[[ 14  27 -54 -50   1  18 -79   1  44  16  63]
 [ 19  19 -32 -70  20   5 -84  -1  16  -1  59]
 [ 28  36 -35 -55  29  22 -82   4  10   4  61]
 [ 29  45 -38 -62  31  27 -64  19  16   9  61]
 [ 26  39 -44 -51  29  32 -70  20  22  13  60]] result: 13

[[ 49 -70  24   2  -5   8 -74 -17  58  23  29   0  11]
 [-27 -43  33  71 -37 -18 -20  -4  68 -19 -19  24 -29]
 [ 59  -4 -62 -41 -47 -42   6 -22 -85  49  33  31  56]
 [ 60  52 -43 -44 -36 -11  57  -1 -36  28  58 -42 -21]
 [ -8 -62 -69  -2  -4 -47 -59  30 -83  -5 -11   2   2]
 [-33  48  40  -1 -12  40  53  -4  61 -45 -35  18  52]
 [ 56 -24  42  -8 -13 -14 -45 -37  32  69  56   4  15]] result: 4

[[ 21 -42 -33 -49 -39 -55 -44 -30  22 -31 -51 -45 -49 -56 -34]
 [-23  40  20  45  36  54  40  27 -25  28  47  41  47  52  31]
 [-51   9 -21   6   2  26   5 -19 -54  -9   7   6  17   9  -3]
 [-12  44  50  48  44  47  44  41 -13  39  48  45  46  51  40]
 [ 18  15  24  16  20   2  14  33  20  25  14  14   9  14  20]
 [  4 -31 -31 -32 -33 -26 -28 -38   5 -33 -30 -28 -29 -32 -31]
 [ -6 -23 -27 -23 -27 -14 -21 -38  -6 -31 -22 -21 -19 -23 -26]
 [  4  23  27  23  27  14  21  37   4  30  22  21  19  23  26]
 [ 78   1  26   4   9 -17   4  33  81  21   2   4  -8   1  13]
 [ -2  30  31  30  33  24  27  38  -3  33  29  27  27  31  31]] result: 31

[[ 27  41  12  19  17 -11  66  54  56  11  28  47  17]
 [-12 -31 -15 -17 -14   0 -76 -45 -57   4 -14 -50  -8]
 [ 12  24  11  12  13  -6  70  37  56  -9   9  45   7]
 [-35 -24 -22 -28  -6 -47   9 -15  11 -47 -61  14 -18]
 [ 35  34   6  12  18 -22  64  47  73   6  16  54  26]
 [ 44  13   6  12   9   2  23  14  38  17  36  10  20]
 [-38 -23  -1  -8 -14  23 -42 -32 -58  -7 -17 -35 -23]
 [-26 -38 -14 -22 -13  -7 -34 -42 -28 -23 -35 -24 -16]
 [ 36  28  11  18  11   0  39  31  38  17  42  17  14]
 [ 64   6  23  26   8  58  -5  -4  26  46  59  -3  42]] result: -3

[[-46 -25 -34  42  39 -25 -62 -17  49 -55  15 -16  24 -72  47]
 [ 17   4   6 -20   2  13  22   4 -17  19  -2   8 -13  32 -21]
 [-41 -29 -37  38  35 -29 -65 -17  51 -55   1 -17  24 -69  46]
 [ 32  42 -16 -24 -26  32  61  26 -46  53 -17   9  -9  46 -27]
 [ 28 -21 105 -29  -2 -43 -49 -53  21 -42  42  25 -51  34 -38]
 [ 43 -18  79 -34 -10 -20 -11 -35  -4  -9  29  25 -45  59 -45]
 [ 15  -8  76 -22 -12 -27 -32 -35  15 -28  27  16 -34  27 -26]
 [ 35  25  20 -32 -32  20  45   1 -38  39  -4  16 -26  63 -40]
 [ 39  33   4 -38 -23  34  63  19 -50  55  -7  16 -24  63 -46]
 [-31 -31 -22  27  21 -38 -61 -20  42 -53  10  -8  10 -52  27]] result: -52

[[-12 -13 -11  -5  70  -5  -5 -78  52 -59 -21 -52]
 [  4   4   4  -7 -41  -3  -2  48 -27  37   9 -56]
 [  6   8   5  15  31  10  10 -50  24 -39   4  67]
 [ 21  19  25  53 -12  38  38 -20 -22 -17  18  75]
 [ 30  28  37  61  -3  50  50 -66 -15 -49  26 -23]
 [ 31  34  23   5  -9   7   7   2   6   1  42 -56]
 [-47 -45 -49 -51   9 -51 -51  45  14  37 -49  65]
 [ 31  31  30  35 -40  30  30  20 -37  16  36  57]
 [ -3   1 -11 -32  32 -26 -26  -3  46  -2   3 -65]
 [ 31  32  29  22 -47  21  22  23 -37  19  43 -29]
 [ 25  24  26  24  -5  26  26 -34  -7 -28  25 -82]] result: 25
---
91,45,59,12
39,69,73,8
79,68,55,41
==> 55

6,9,2,7,7 ==> 7

11,82,53,84,68 ==> 84

949,46,984,220 ==> 984

33,160,233,169,237,183,57 ==> 183

5,7,5,0,4,9,2 ==> 9

39,46,14,28,35,44,75 ==> 44

4893,2142,9330,5122,9225,9297,7866
5086,5167,4736,4913,3137,2897,3583
==> 2897

2,6,5,4,6,3
2,6,6,4,7,3
2,5,7,5,8,5
==> 8
---
array([59, 40, 54, 52, 37, 24, 94]) => 59
array([8, 2, 6, 4, 7]) => 8
array([ 195, -551, -390,  738,  323]) => 195
array([  8, -15,   3,  28,  14, -32,  -5]) => 8
array([9184, 4978, 2635, 1528]) => 9184
array([ 90,  39,  96, 219]) => 90
array([92, 98, 91, 77, 17]) => 92
array([ 807, -694, -450, -118]) => 807
array([5, 8, 6, 2, 6]) => 5
---
[-60 -96  89 -55  71  23] --> -60, 23

[  36 -104    2   48   68] --> 36, 68

[ 82  41  17 -22  18  69] --> 82, 69

[[ 16 -33  -3  -5]
 [ 76 -92 -97 -95]
 [-88 -54 -86  22]] --> 16, 22

[[ -4  14   3 -59]
 [  2 -15  26 -96]
 [ 46  29  -5  85]] --> -4, 85

[-49 -70  73 -86  63  47 -67] --> -49, -67

[-85 102 -58 -10 -32] --> -85, -32

[[-18  19  97  74 -12]
 [ 10  -7 -28 -21  -6]
 [-48   5   2 -22   5]] --> -18, 5

[35 44 76 92] --> 35, 92

[100 -17  -9 -42] --> 100, -42
---
array([14, 73, 95, 68, 43, 51]) --> 43
array([133, 164, 208, 144, 129,  42, 103]) --> 42
array([214, 227, 206,  44, 155]) --> 44
array([174, 110,  53,  27, 215, 211]) --> 215
array([8, 6, 4, 7, 2, 8]) --> 2
array([  2, -47, -41,  38]) --> -41
array([27, 36, 10, 55, 79, 27, 16]) --> 27
array([ 81,  66, 923, 133]) --> 923
array([21, 50, 32, 89, 54]) --> 89
